A small network was shown many inputs. Here are its activations along a few directions, one row for each input.
Each table varies a few parts of the input and shows all the possible inputs, shuffled.
A made-up example of a description, with smaller parts first: ring(5) and (point or ring(11) or (values(3) and line(4))).
Shared parts are said once, and a part with two or three values counts as separate values.

Other details of the inputs shift rows strongly along two fixed directions, in all tables alike. That doesn't count.

Rows:
x1: [ 18 -14   4   3 -33   2 -23   2  22   7   6  -4]
x2: [ -2   7   6 -48   4  11  -3  -4 -13  -9   6  10]
x3: [ -4 -10 -10  42  -5  -6   0  -6  12   7 -15  14]
x4: [ -4   3  14 -48   2  10   7   4 -10  -9   8 -14]
x5: [-18   5  -5  20   1   8   9   3   0  -5 -11  -4]
x6: [-12  -8   5 -42 -13   9  -1 -12  -1  -5   6  15]
x7: [ 14 -14   7 -26 -15 -13  -8  -5  10   3   8 -12]
x8: [ 16 -14   6   3 -45  -6 -30   8  31  -9  15 -12]
x9: [ -8   6  -5   6  27  13  17 -11 -14   8 -20  14]
x10: [-16   2  -4  10  16  11  15  -6 -10   9 -16  16]
x11: [ -2  -1  -1   9  14   4  16  -4  -8   9 -15  -4]
x12: [-11  -1  10 -45  -2  13   6  -6  -4   1   3  15]
x13: [ 12 -12   2 -25 -13 -20 -18   1   0  -6  14  -3]
x14: [ -9   6   6 -44  10  -7   7   6 -13 -13  10  -8]
x15: [ -6  15  -9  30  19  -4   8 -12 -12   9  15   9]
x16: [  1  -1  -2  22  15  -1  17  -2  -2  11 -18  -3]
x17: [ 27  -5   7   2 -24   1 -25   8  22  -4   8 -15]
x18: [  2 -11  -5  15  12 -17   7  -7  -2   9 -11   3]
x19: [ -8  -5  -9  35  -5   3   5  -6   8   6 -16   3]
x20: [ -5   0   8 -37   4  -2   5   1  -8  -7   6 -18]
x21: [ -8   5  -7  32   7  -3   2   7  -2   2 -11  14]
x22: [ 37  -8   2  12 -33 -10 -39  15  27  -7  16 -10]
x23: [ -8   4   4 -45   8  -5   5   5 -15 -13  11  -9]
x24: [-18   8 -11  28   6   3   7   8  -4  -9  -9   4]
x25: [ 32 -26   4  -8 -35 -20 -29  -3  23   6  13 -18]
x26: [-16  14  -2  -3  28   5  22   9 -23  -7  -8  -2]
x27: [ 14 -15   7 -23  -9  -4  -8  -5   1   4   5   3]
x28: [  0 -12   6 -49   1  -7   1 -12  -8   0   7   2]
x29: [ 25 -12   7  15 -42  -5 -34  15  32  -1  13 -14]
x30: [  9  -9  -4  31  10  -9   6  -2   1  11 -14   6]
x31: [ 15  -3  -7  43  -2  -8  -7 -18   9  19  17   5]
x32: [  8  -3  -6  55 -12  -1 -12  13  15   5  -9 -10]
x33: [ 16  -3   8 -22 -12   9  -8  -6  11   4   1  -3]
x34: [ -3  -1   9 -29 -12  13   1  -2   6   3   2   2]
x35: [-10  -4   6 -29 -15   9   3  -8   8  -3   1   4]
x36: [-25  18  -4   0  21  14  18  10 -18  -7  -8   6]
x37: [ 12   6  -8  33   3   0 -10  11   3  -4  -6  -4]
x38: [ 16   1  -4  39  -4   3 -11   7  12   2  -9 -13]
x39: [  3   3   6 -31   2  17   3  -9  -3   3  -4  -1]
x40: [-17   3  -8  18   3  -3   6   0  -3  -5  -9  16]
x41: [  1   7   5 -34   4   6  -2  -1  -7  -7   4  11]
x42: [ -6  16   8 -22   5  11   7 -11  -6   2  30 -12]
x43: [-28   8  -8  -2  12   5  14  -3 -15  -8 -10  18]
x44: [ -1  -1   9 -34  -1  -6   2   3  -1  -7   8 -18]
x45: [-4  8 -7 37  3  0  0 16  3 -2 -7  2]
x46: [ 16 -11   1   3 -43 -11 -33  13  27 -14  19  -4]
x47: [-15   5  -4  -8  26 -13  18  -2 -20  -3  -9   5]
x48: [ -8   4  -9  32   7  -1   0   6  -6   3 -11  13]
x49: [  2   3   2  20   9  -2   8   9   0   1  -9 -14]
x50: [ -1   2  -4  15  15  -9   8   5 -10   0  -9   7]
x51: [ -2   7   7 -29   7   1   6  11  -9 -11   8  -5]
x52: [-20  27  -4   3  31   9  23  -7 -22   1  18   0]
x53: [-11  15  -3  14  22  10  22 -21 -10  17   9   0]
x54: [ 12  -4  -4  26   6   1  -1  -6   6  10 -14  10]
x55: [  1  -1  -8  30  14 -10   4   4 -10   2 -11   6]
Each input here is: ring(5) and (point or (values(2) and line(5))).
The inputs of x3 and x8 match in every part but the ring(5) part. If x54 is changed in the same way as x3 into x8, which row does it become? -> x17
A walk changes only the line(5) part. It starts at x46 and steps to x45. List the rest of the walk in order. -> x22, x51, x14
Which other rows does x43 become when the line(5) part takes its other values? List them by row number. -> x2, x13, x48, x55
Which other rows does x15 become when the ring(5) part takes its other values? List them by row number. -> x31, x42, x52, x53

Rows:
x56: [ 15  -7 -11  55   9 -20  -2   0   6  13  -5  -1]
x57: [ -8  -7  -4   7   4  -2   6  -5  -1   3 -15  13]
x58: [-20  18   1  -4  18  14  17   3 -10  -7  -7  -5]
x59: [ -6   6  -4  12  20   3  17 -15 -11  12  -2   1]
x60: [  4   1   8 -46 -15  -4 -14   3   2 -15  26  -8]
x61: [  8  -2  10 -45 -10   4 -10   6  -1 -10   8  -6]
x62: [  8   0  -6  32  -9 -14 -14  15   7  -7  10  -9]
x63: [ 2  3  1  9 11  5 10 -3  0  8 -6 -3]
x64: [ -1  -2   0  -4 -13   6  -7  -8   5   4   4  14]
x65: [-19  13   4 -21  12   2  13  13 -16 -15   1  -7]
x66: [ -5   1  -6  10  23  -6  17 -15 -13  11  -3   1]
x67: [ 19 -10  -6  49  -7  -6  -8  -7  15  16  -6  -8]
x68: [ 21  -2   0  15 -28  -8 -28   8  20  -5  20 -11]
x69: [ -8   0  -2  -2  18   3  18  -9 -10   9 -12  -4]
x70: [-16  12  -3   2  20  -1  15   6 -13  -8  -9  -5]
x71: [ 16  -3   8 -19 -17   4 -18   5   9  -5  12  -7]
x72: [ 12  -3   9 -48 -12  -5 -16   1  -2 -10  24  -2]
x73: [-24  20   0   6  18  16  19  12 -12  -9  -6  -6]
x74: [-18   5  -3  12  10  15  14  -6  -4   7 -19  15]
x75: [-9 -2 -6  8  6 -1  4 -7 -3  6 -7 17]
x76: [-14  11   2 -19  10   8  11   7  -8 -11  -5  -8]
x77: [  4 -11 -12  55  -3 -13  -5   1   9  10 -21  10]
x78: [ -9   0  11 -55 -12  15   0 -13  -3  -3  14  16]
x79: [ -1 -10  -2   4  -9   4  -1  -3   8   3 -13  10]
x80: [  5 -11 -12  48  -3 -11  -4  -6   9  10 -11  14]
x81: [ 17  -8   8 -29 -16 -10 -20   7   4  -8  13  -7]
x82: [ 30 -11   3  12 -24 -12 -24  -1  19   8  19  -6]
x83: [ 30 -22   1  15 -24 -22 -25  -4  19   9  10 -12]
x84: [ -8   5   0  -5  26  -4  21  -3 -15   4 -11   1]
x85: [ -9  14   2 -22  16  10  10  -2 -17  -4   5   3]
x86: [-21   4  -5   1  17  13  22  -4 -11   4 -26  15]
x87: [ 13   0  -1  21 -25  -6 -23  15  15  -7  20 -11]
x88: [ -6  -5  10 -42 -15  17  -3  -9   5  -2   4  11]
x89: [  6  -2   6 -17 -22  -1 -16  18   9 -15  12 -15]
x90: [ -9   7  -2   6  26   4  23  -1 -12   6 -18  -1]
The inputs of x77 and x86 match in every part but one. If x81 is changed in the same way as x77 into x86, which row does it become? -> x61
What do these inputs look like to the network? -> ring(5) and (values(2) or line(5))
List by row number the other rows that have the ring(5) part in common with x88. -> x58, x63, x67, x71, x73, x74
Which other rows does x62 become when the ring(5) part takes its other values? List them by row number. -> x65, x73, x87, x89
